These are the activations of a small network on made-up records, seen along a few directions, one row for each record.
Each row is followed by the record's values for the fields Timel, Lema, Kobad, Nuzod, Boze, Nub.
Other fields move the rows too, some of them a lot.
In the rows, zero is written as 500.
Random noise pushes rows far along 13 fixed directions. That doesn't count. These rows show it; they differ only by the noise:
[480 434 453 550 469 574 474 560 540 460 563 599 544 684 640 717 599 570
 465 296 485 597 419 677 361 617 677]
[530 403 424 543 519 489 350 683 300 595 477 301 591 305 633 589 422 488
 511 526 552 337 345 549 407 653 536]
[455 610 501 512 534 649 685 350 652 520 364 515 438 716 556 525 386 450
 362 579 425 570 513 358 466 432 547]
[480 398 475 686 369 373 432 529 393 627 455 360 451 607 558 522 551 399
 457 537 518 471 479 633 513 692 419]
[472 444 468 572 522 626 512 449 673 715 287 263 477 718 396 491 422 436
 420 476 633 507 320 501 595 509 534]
[451 413 434 524 377 557 488 515 454 285 506 452 657 435 741 544 569 616
 523 308 272 629 627 630 387 548 545]
[523 538 584 454 437 512 578 580 612 551 495 698 438 395 297 500 696 577
 612 429 748 497 515 406 526 522 454]
[477 654 343 416 539 726 602 734 491 373 475 560 534 422 695 681 550 593
 621 395 414 488 468 564 271 583 707]
[502 756 611 357 581 524 750 611 605 566 321 581 299 693 383 605 561 521
 582 568 531 666 650 217 348 391 557]
[698 376 501 489 736 456 294 704 482 582 499 653 454 443 358 461 754 685
 519 437 597 343 655 249 582 480 636]
[496 301 593 389 330 457 491 601 348 382 380 359 576 549 457 553 456 272
 512 461 517 407 411 558 633 571 203]
[490 443 625 669 554 325 400 676 386 609 456 407 310 398 464 501 379 596
 658 570 588 528 574 332 519 401 525]
[491 382 563 781 372 273 438 445 435 494 640 704 384 578 608 569 634 525
 447 476 478 548 647 541 469 592 481]
[642 447 683 304 619 395 458 602 324 363 581 760 539 389 546 584 630 588
 501 584 453 463 771 119 399 467 486]
[489 498 448 513 478 718 571 529 741 422 431 593 542 318 442 447 706 640
 682 370 627 466 592 365 558 476 572]

[401 531 498 587 476 521 528 568 591 858 385 167 511 601 568 794 395 337
 591 605 865 494 128 520 257 675 624]  (Timel c1; Lema e2; Kobad w2; Nuzod g2; Boze u1; Nub l4)
[548 499 598 386 475 504 529 416 562 524 502 571 558 635 430 521 587 529
 476 490 534 658 547 445 463 535 511]  (Timel c2; Lema e2; Kobad w2; Nuzod g2; Boze u1; Nub l4)
[428 513 552 738 163 253 539 420 480 542 566 516 395 552 493 414 774 549
 617 501 501 735 749 646 457 698 371]  (Timel c2; Lema e4; Kobad w3; Nuzod g4; Boze u2; Nub l2)
[464 513 356 396 466 581 462 492 548 601 395 226 563 721 407 241 677 627
 446 369 326 691 586 848 593 640 534]  (Timel c1; Lema e4; Kobad w4; Nuzod g4; Boze u3; Nub l1)
[413 586 627 626 431 504 548 407 611 635 513 443 453 456 565 577 619 451
 780 752 733 515 640 273 381 660 513]  (Timel c3; Lema e3; Kobad w4; Nuzod g1; Boze u3; Nub l1)
[497 703 632 346 383 408 601 451 478 623 688 735 513 214 317 434 390 767
 415 412 665 698 366 607 350 454 452]  (Timel c2; Lema e4; Kobad w3; Nuzod g4; Boze u2; Nub l2)
[473 613 373 686 458 318 521 571 442 648 469 380 401 313 563 403 489 605
 433 452 408 489 501 601 389 416 543]  (Timel c2; Lema e1; Kobad w1; Nuzod g2; Boze u4; Nub l3)
[540 355 539 399 553 510 494 552 467 407 428 507 499 498 376 337 376 411
 403 518 500 292 415 469 794 336 337]  (Timel c1; Lema e2; Kobad w2; Nuzod g1; Boze u1; Nub l4)
[401 433 517 565 384 593 481 402 367 497 639 430 568 480 713 521 479 356
 595 839 545 401 499 573 543 793 450]  (Timel c2; Lema e3; Kobad w4; Nuzod g1; Boze u3; Nub l2)
[540 511 353 451 450 640 519 575 473 396 516 650 528 521 488 585 664 341
 570 506 536 278 428 572 541 703 460]  (Timel c2; Lema e3; Kobad w2; Nuzod g1; Boze u3; Nub l1)
[428 380 583 239 450 884 492 415 434 297 546 356 815 332 697 458 270 582
 668 628 487 614 400 430 591 603 540]  (Timel c2; Lema e4; Kobad w3; Nuzod g4; Boze u2; Nub l2)
[581 637 544 149 479 534 530 558 289 510 508 534 585 581 432 333 528 581
 349 491 353 597 571 672 501 636 378]  (Timel c3; Lema e2; Kobad w1; Nuzod g3; Boze u4; Nub l3)
[543 359 595 516 560 410 466 483 546 341 474 637 400 671 431 472 528 535
 472 387 369 519 666 354 653 277 493]  (Timel c2; Lema e4; Kobad w4; Nuzod g2; Boze u3; Nub l1)
[527 447 364 670 467 495 479 534 501 589 404 302 501 288 539 573 348 353
 496 491 593 212 304 462 485 531 446]  (Timel c2; Lema e4; Kobad w3; Nuzod g4; Boze u2; Nub l2)
[384 469 665 523 564 584 475 716 399 338 654 629 364 572 733 808 203 372
 774 664 650 393 345 473 480 525 588]  (Timel c1; Lema e2; Kobad w2; Nuzod g2; Boze u1; Nub l4)
[505 393 682 393 497 392 470 535 447 355 543 552 486 516 438 572 417 415
 507 458 535 473 485 425 599 354 355]  (Timel c3; Lema e4; Kobad w3; Nuzod g4; Boze u2; Nub l2)
[553 411 480 603 548 487 358 475 520 526 603 611 531 611 583 577 550 528
 435 437 541 422 464 581 489 590 592]  (Timel c3; Lema e2; Kobad w2; Nuzod g2; Boze u1; Nub l4)
[498 488 504 642 409 345 432 423 488 572 659 581 548 409 572 574 731 555
 537 550 537 621 637 552 351 648 568]  (Timel c2; Lema e1; Kobad w2; Nuzod g2; Boze u1; Nub l4)
[512 407 523 558 548 511 371 448 601 607 550 466 579 488 484 492 520 643
 435 427 607 537 470 473 505 511 619]  (Timel c1; Lema e4; Kobad w3; Nuzod g4; Boze u2; Nub l4)
[498 349 383 627 490 467 359 619 312 558 413 162 555 466 636 551 403 514
 556 456 409 555 414 595 476 620 588]  (Timel c1; Lema e4; Kobad w4; Nuzod g4; Boze u2; Nub l2)
[570 592 444 335 506 552 606 459 488 366 497 699 574 579 572 360 689 583
 315 467 245 519 740 439 463 508 467]  (Timel c1; Lema e1; Kobad w1; Nuzod g3; Boze u4; Nub l3)
[478 717 274 639 603 623 586 492 771 553 394 510 373 503 424 500 633 522
 548 403 443 479 540 547 441 442 667]  (Timel c3; Lema e3; Kobad w4; Nuzod g1; Boze u3; Nub l1)
[618 320 528 519 713 422 278 486 590 591 466 429 581 602 415 650 592 579
 426 309 552 519 477 401 435 369 643]  (Timel c3; Lema e3; Kobad w4; Nuzod g1; Boze u3; Nub l1)
[536 444 583 568 593 486 464 590 536 443 605 693 447 526 532 756 665 462
 746 566 669 494 576 286 425 568 654]  (Timel c3; Lema e2; Kobad w4; Nuzod g2; Boze u1; Nub l4)
[569 570 358 538 406 434 626 466 642 533 355 552 353 719 209 255 714 383
 327 349 417 430 517 710 745 479 261]  (Timel c3; Lema e4; Kobad w3; Nuzod g4; Boze u2; Nub l1)
[561 476 372 543 658 676 466 463 634 468 470 587 479 621 524 490 559 436
 468 576 490 309 528 393 619 474 599]  (Timel c2; Lema e1; Kobad w2; Nuzod g2; Boze u1; Nub l4)
[475 432 646 322 509 487 512 410 472 426 488 416 653 495 546 604 390 407
 461 543 494 513 435 395 444 425 401]  (Timel c3; Lema e3; Kobad w4; Nuzod g4; Boze u3; Nub l1)
[470 395 362 579 395 593 386 455 427 466 545 335 670 428 654 467 430 519
 482 457 401 538 384 775 492 670 554]  (Timel c2; Lema e2; Kobad w2; Nuzod g2; Boze u1; Nub l4)
[531 484 435 611 487 445 523 615 477 562 382 442 412 573 474 706 533 258
 527 482 621 332 343 426 436 541 475]  (Timel c2; Lema e1; Kobad w3; Nuzod g3; Boze u4; Nub l3)
[598 430 569 329 606 445 399 503 597 381 566 707 576 486 362 394 761 731
 473 291 428 601 777 418 542 372 537]  (Timel c1; Lema e2; Kobad w2; Nuzod g2; Boze u3; Nub l4)

Here are new rows. What are their fields?
[537 356 485 315 636 684 317 697 502 660 509 363 674 568 419 624 563 582
 627 430 802 492 219 583 507 688 713]  (Timel c1; Lema e2; Kobad w2; Nuzod g2; Boze u1; Nub l4)
[486 522 494 550 413 432 528 631 433 314 566 689 342 449 495 443 610 517
 646 468 427 476 673 611 595 488 439]  (Timel c2; Lema e2; Kobad w2; Nuzod g2; Boze u1; Nub l4)
[556 482 426 490 429 302 456 512 285 580 463 418 515 633 571 413 490 416
 184 460 273 458 517 699 469 574 341]  (Timel c1; Lema e1; Kobad w1; Nuzod g3; Boze u4; Nub l3)
[552 368 457 672 514 464 447 489 572 628 352 345 479 391 416 530 347 384
 436 418 628 320 285 360 582 355 445]  (Timel c2; Lema e1; Kobad w1; Nuzod g3; Boze u4; Nub l3)
[520 644 428 538 624 500 478 554 436 646 425 393 433 281 427 345 271 553
 498 626 538 383 423 441 537 417 505]  (Timel c3; Lema e2; Kobad w2; Nuzod g2; Boze u1; Nub l4)
[483 621 647 317 407 465 645 465 459 498 546 640 427 465 307 364 521 496
 580 614 559 600 563 505 582 523 286]  (Timel c3; Lema e3; Kobad w4; Nuzod g1; Boze u3; Nub l1)
[572 565 505 532 536 460 592 495 591 512 473 627 475 395 505 605 547 468
 436 463 531 413 509 258 353 392 520]  (Timel c2; Lema e1; Kobad w1; Nuzod g3; Boze u4; Nub l3)
[551 479 584 406 586 459 401 481 332 487 543 492 504 672 481 459 317 425
 356 619 376 471 465 553 560 522 418]  (Timel c3; Lema e3; Kobad w4; Nuzod g1; Boze u3; Nub l1)
[529 265 574 702 546 450 284 425 499 477 697 694 461 169 356 463 363 571
 549 490 719 358 331 459 725 378 473]  (Timel c2; Lema e3; Kobad w4; Nuzod g1; Boze u3; Nub l1)
[492 504 381 592 253 355 564 652 480 457 296 302 457 408 458 445 687 384
 605 284 408 436 620 624 503 498 264]  (Timel c2; Lema e1; Kobad w1; Nuzod g3; Boze u4; Nub l3)
[498 554 529 544 574 478 486 432 473 429 547 505 533 480 664 539 369 568
 465 549 355 576 595 423 354 427 596]  (Timel c3; Lema e2; Kobad w2; Nuzod g2; Boze u1; Nub l4)
[447 544 468 592 511 541 435 622 379 693 354 131 433 483 522 481 222 432
 590 719 568 453 335 498 524 594 524]  (Timel c2; Lema e4; Kobad w3; Nuzod g4; Boze u2; Nub l4)
[537 262 605 660 252 233 352 433 294 426 756 709 589 181 559 610 439 421
 417 443 664 323 323 586 496 595 266]  (Timel c2; Lema e4; Kobad w3; Nuzod g4; Boze u2; Nub l2)
[588 540 427 552 718 631 481 451 484 449 589 771 353 626 499 453 387 524
 387 669 414 356 545 347 654 460 625]  (Timel c2; Lema e4; Kobad w3; Nuzod g4; Boze u2; Nub l2)
[479 510 442 618 424 325 465 577 400 544 510 407 486 350 515 460 394 557
 457 394 430 569 396 726 437 460 464]  (Timel c1; Lema e2; Kobad w2; Nuzod g2; Boze u1; Nub l4)
